These are the activations of a small neural network, seen along a few directions. Each row is one input.
Each table varies a few parts of the input and shows all the possible inputs, shuffled.
A made-up example of a description, with smaller parts first: one of 4 places along a line, together with either a single point or one of 9 places around a ring or (one of 3 separate values, together with one of 8 places around a ring).
Shared parts are said once, and a part with two or three values counts as separate values.

Rows:
R1: [ 14 -43   7 -44 -19 -31  27  42 -23 -91 -18   9   1]
R2: [-50  20  37  58  23 -46 -22 -13   9 -64 -30 -18  18]
R3: [ 42 -22 -26 -17  49 -16  17  52 -15  42  -4  36 -41]
R4: [  7 -63 -22 -46   7 -34  31  39 -63 -43   4   2  29]
R5: [ -4  64 -11  17 -30  63  17 -22  15  56  -5  20   6]
R6: [ -6 -35 -26 -28 -24  10  32  35 -58 -80  35  28   3]
R7: [ 14  34 -20  53  29   0 -49  -6  27  74  -9 -38  31]
R8: [ 50  -3   4 -15  22 -14  13  55  24  -6 -26  43 -69]
R9: [ 28  -8   4  18 -26  63   5 -16   8  42   8  42 -17]
R10: [-59  16   0  43   8  27   1 -23 -27 -52  25 -34  20]
R11: [-38   7  33  27  14 -14  -2 -17   7 -64 -28 -53  17]
R12: [-36  -3   4  14 -28  18  37 -18 -24 -49  46 -38  21]
R13: [  3  64 -27  48 -32  42 -34 -34   6  49   5 -12 -19]
R14: [-58   1   8  55  50 -49 -20 -16 -31 -15  -8 -25  46]
R15: [ 23  54  10  56   1   2 -51  -3  66  25 -31 -30   3]
R16: [ -1 -13  -5 -99   5   0 -27 -42  14 -14  97  67 -26]
R17: [ 17  36 -23  29   0  -3 -34 -31   1  86 -25 -38   6]
R18: [ 29   5 -29   2  17  28  17  49 -11   6  26  62 -66]
R19: [ 24 -23 -13 -30  15 -10  -9  62 -23  55 -12  30 -21]
R20: [ 11   4 -17 -11 -17  34  -8  58 -19  18  18  57 -46]
R21: [-15 -11  37  -3 -23 -23  34 -11  11 -61  -6 -57  18]
R22: [  0  62 -24  73  -3  45 -49  -9  32  37  20 -12   6]
R23: [  20  -21   28 -115   11  -41  -30  -35   49  -26   45   48  -29]
R24: [  9  37  -7  -2   2  18  17 -18   9  93 -35  -7  31]
R25: [  12  -40   -2 -118   38  -43  -27  -38   10   22   66   41   -1]
R26: [-72  29   4  74  18  -4 -19 -19 -26 -51  22   1  21]
R27: [-22 -31   7  -5   4 -26  37 -14 -29 -13  15 -64  46]
R28: [ 18  56  23   1 -25  20  14 -16  49  44 -57   0   2]
R29: [-33 -42 -22  -9 -37  19  44   1 -29 -60  32   0  11]
R30: [-13 -50  11 -25 -31 -23  40   8   6 -72 -20 -19   8]
R31: [-20 -70 -18 -27  -5 -26  43   5 -33 -23   1 -27  36]
R32: [ 41 -35   8  -1   6  19   5 -13   2  79 -22  15   8]
R33: [ 33  -4  17 -28 -12  -7 -12  65  16   6 -33  37 -49]
R34: [ 26  56   7  32 -28   0 -37 -28  40  37 -47 -31 -22]
R35: [-45 -12   4  24  40 -17   0 -20 -32 -15  -6 -60  45]
R36: [ 49 -16  38   1 -21  21   1 -10  42  30 -44  23 -21]
What is each input in this table made of? -> one of 3 separate values, together with either a single point or one of 5 places along a line or one of 6 places along a line
The inputs of R36 and R9 match in every part but the choice among 3 separate values. If R2 is changed in the same way as R36 into R9, which row does it become? -> R26
Which other rows does R35 become when the place on the line of 5 takes its other values? List them by row number. -> R4, R14, R27, R31

Rows:
R37: [-14  -6 -25  35  11  21  26  63 -40 -25  11  36 -23]
R38: [ 43 -14 -16 -43 -50  41  27  32   3  11   7  49 -44]
R39: [ 13  52 -36  98  -6  35 -30 -43   4 107 -58 -18  36]
R40: [ 39 -52  14 -61  23 -32 -31  -5  17  -7  23  24  -2]
R41: [ -2  84  -3   9   3  32 -61 -12  55  97  -2 -15  14]
R42: [-24 -49  -2 -38   9 -58 -18 -27  -1 -45  33 -36  25]
R43: [ -6 -33  -2  -1   9 -39  11   6 -28 -60   0 -69  28]
R44: [-45 -32  21 -52  18 -63  14 -38  -4 -35   4 -18  28]
R45: [-29 -21  -4   5 -14  17  50 -10 -36 -60  29 -43  30]
R46: [ 12  51  26 118 -11  38 -41 -33  17 110 -42 -37 -21]
R47: [ -67   34   45  102  -42   -1  -14   -6    6 -116  -58  -54   54]
R48: [ 66 -27 -14 -50 -26 -15 -10  48  11  11 -22  22 -46]
R49: [ 21  84   7  70  20  52 -46 -47  81  72 -45 -22 -44]
R50: [  0 -15  -2 -46  19  10 -20 -10 -17 -17  62  71 -21]
R51: [ 25 -44  -8  20  15 -21  14  68  -6 -16 -28 -12  -4]
R52: [  2 -31 -10  26  -9  35  52  53 -13 -16   1  15  -1]
R53: [-47 -37  -4 -32 -14  -3  19 -43  -9 -45  62  -9  27]
R54: [ 45 -10  10 -64 -18 -20  22  37   7  21 -51  39 -43]
R55: [-45   5 -18  15   5   3  23   1 -63 -70  39 -22   9]
R56: [-64 -12 -19 -22   5 -17  -7 -32 -36 -55  72  11   6]
R57: [-27 -16  22 -15  17 -44  44  -5 -31 -50 -29 -51  31]
R58: [ 18 -35  38 -75  31 -37   1 -16  14   3  -5  42   0]
R59: [  4 -27  15   6  23 -26  47  57  -9  -6 -56   6  -1]
R60: [ 16 -40  12 -55   0  24   6 -21   9  -7  52  51   0]
R61: [ 27  11 -31 -34 -30  28   1  43 -24   1  16  69 -65]
R62: [  5  68 -22  40  10  32 -40 -18   4 119 -18 -24  46]
R63: [ 38 111   6  44  -1   8 -39 -39  88  74   3  -3 -17]
What is each input in this table made of? -> either a single point or one of 6 places around a ring or (one of 4 places along a line, together with one of 5 places around a ring)
What sort of input is R47? -> a single point

Rows:
R64: [ 16  43  14  51  17 -32 -36 -14  37  64 -75 -64  26]
R65: [  8 -69  18 -13  -1 -37  68  61 -30 -60 -58 -15  10]
R66: [-73 -16 -14  21 -22  12  25 -26 -54 -84  56 -37  43]
R67: [ 65 -23 -14 -80 -17  14   0  43  15  15  20  87 -72]
R68: [-16  10 -19 -68  -3  19 -23 -69   6  20  97  29   5]
R69: [  3  58 -32  90  -6  74 -13  19  -9  62   3  21 -23]
R70: [  49   20   15   42   -4    7   11   35   24   77 -100  -13  -13]
R71: [ 15  -5 -34 -58   8  32 -11  -1 -16  30  79  88 -41]
R72: [ 65 -53  17 -97  10 -29   5  18  25  43 -17  52 -30]
R73: [ -73  -19   30   21   11  -40    9  -45  -19 -101   13  -58   50]
R74: [-26  72 -20  82 -19  60 -29 -52  13  48  18 -34  26]
R75: [-46 -27 -29  27  -9  27  39  47 -74 -73  38  21   1]
R76: [-32  72  24  78   9   3 -48 -68  46  32 -27 -51  38]
R77: [  8 -38  -9   3 -29   9  58  90 -42 -88 -19  21 -29]
R78: [ 50  47 -13  62 -31  52   5  64  18  50 -58  20 -56]
R79: [ 30 -28  20 -90  34 -66 -37 -29  38  33   9  -4   7]
R80: [-20   6  28 -69  28 -33 -44 -82  44   4  55   7  16]
R81: [-24 -49  19  -3  22 -73  22   9 -21 -72 -34 -70  42]
What is each input in this table made of? -> one of 3 separate values, together with one of 6 places around a ring
The inputs of R69 and R78 match in every part but the place on the ring of 6. If R75 is changed in the same way as R69 into R78, which row does it become? -> R77
Which other rows does R81 become when the choice among 3 separate values takes its other values? List them by row number. -> R64, R79
Which other rows does R80 become when the choice among 3 separate values takes its other values? List them by row number. -> R73, R76

Rows:
R82: [-23 -56  32  40   9 -41  35   1 -13 -63 -52 -78  45]
R83: [ -10   46    9  -26   38  -25  -82 -109   57   83   46  -23   34]
R84: [-56 -10 -15  46  18  16  13   3 -61 -73  34  -7  20]
R85: [-75  -2   1  39 -20  13   8 -28 -18 -91  44 -17  18]
R86: [ 38  21 -25  -7 -14  46  -4  27   5  72  10  21 -48]
R87: [ 16  12  32  87   4  -5  -4  -9  29  42 -84 -73  27]
R88: [ 55  32 -16   3   2  13 -19  26  45  34 -12  20 -42]
R89: [ 16 -53   1 -82  -8 -12  47  -5 -23 -27  26  51 -24]
R90: [ 16 -63 -17 -66 -22  13  28  23 -30 -23  45  46   7]
R91: [ 54  12  -2 -10  -3 -10 -40  34  23  48 -46  32 -49]
R92: [ -7  44 -20  78   9   2   2  24 -11  60 -53 -35  22]
R93: [ 20 -35  -9 -43   3 -27  21  37  -1 -69  25  14 -20]
R94: [-13  76  18  58 -30  20 -11 -33  27  21 -48 -60  32]
R95: [-34  68   1  90 -27  47 -30 -38  25  14  14 -11   0]
R96: [ 40  19  24 -26  22   7 -15  26  46  62 -33  57 -39]
R97: [-16  60 -16  95  12  51 -25  -8 -18  32   4   0   1]
R98: [  5 -48  32 -72  22 -34  25  36  -1 -42   5  51 -16]
R99: [-49 -21  14 -77  42 -60 -44 -99  10 -20  79 -30  53]
R100: [-46 -24 -18  30  14 -34  40  34 -54 -45 -22 -40  41]
R101: [  3 -45 -16 -54 -12   6  35  38 -42 -31  47  15 -26]
R102: [-54   6  17   9 -24 -16  27 -23 -15 -85 -18 -66  50]
R103: [ 19 -54   6 -56  -2 -51   0  45 -23 -55  -9  26 -27]
R104: [ 50   2 -27 -20 -24  53 -12  12  17  79   8  52 -15]
R105: [ 50  13  -8 -35  -9  29   7 -16  25  76 -12  56 -46]
What is each input in this table made of? -> one of 2 separate values, together with either a single point or one of 5 places around a ring or one of 6 places around a ring
The inputs of R96 and R98 match in every part but the choice among 2 separate values. If R105 is changed in the same way as R96 into R98, which row does it become? -> R89
Which other rows does R95 become when the choice among 2 separate values takes its other values? List them by row number. -> R85
Which other rows does R102 become when the place on the ring of 5 takes its other values? List them by row number. -> R82, R84, R85, R100
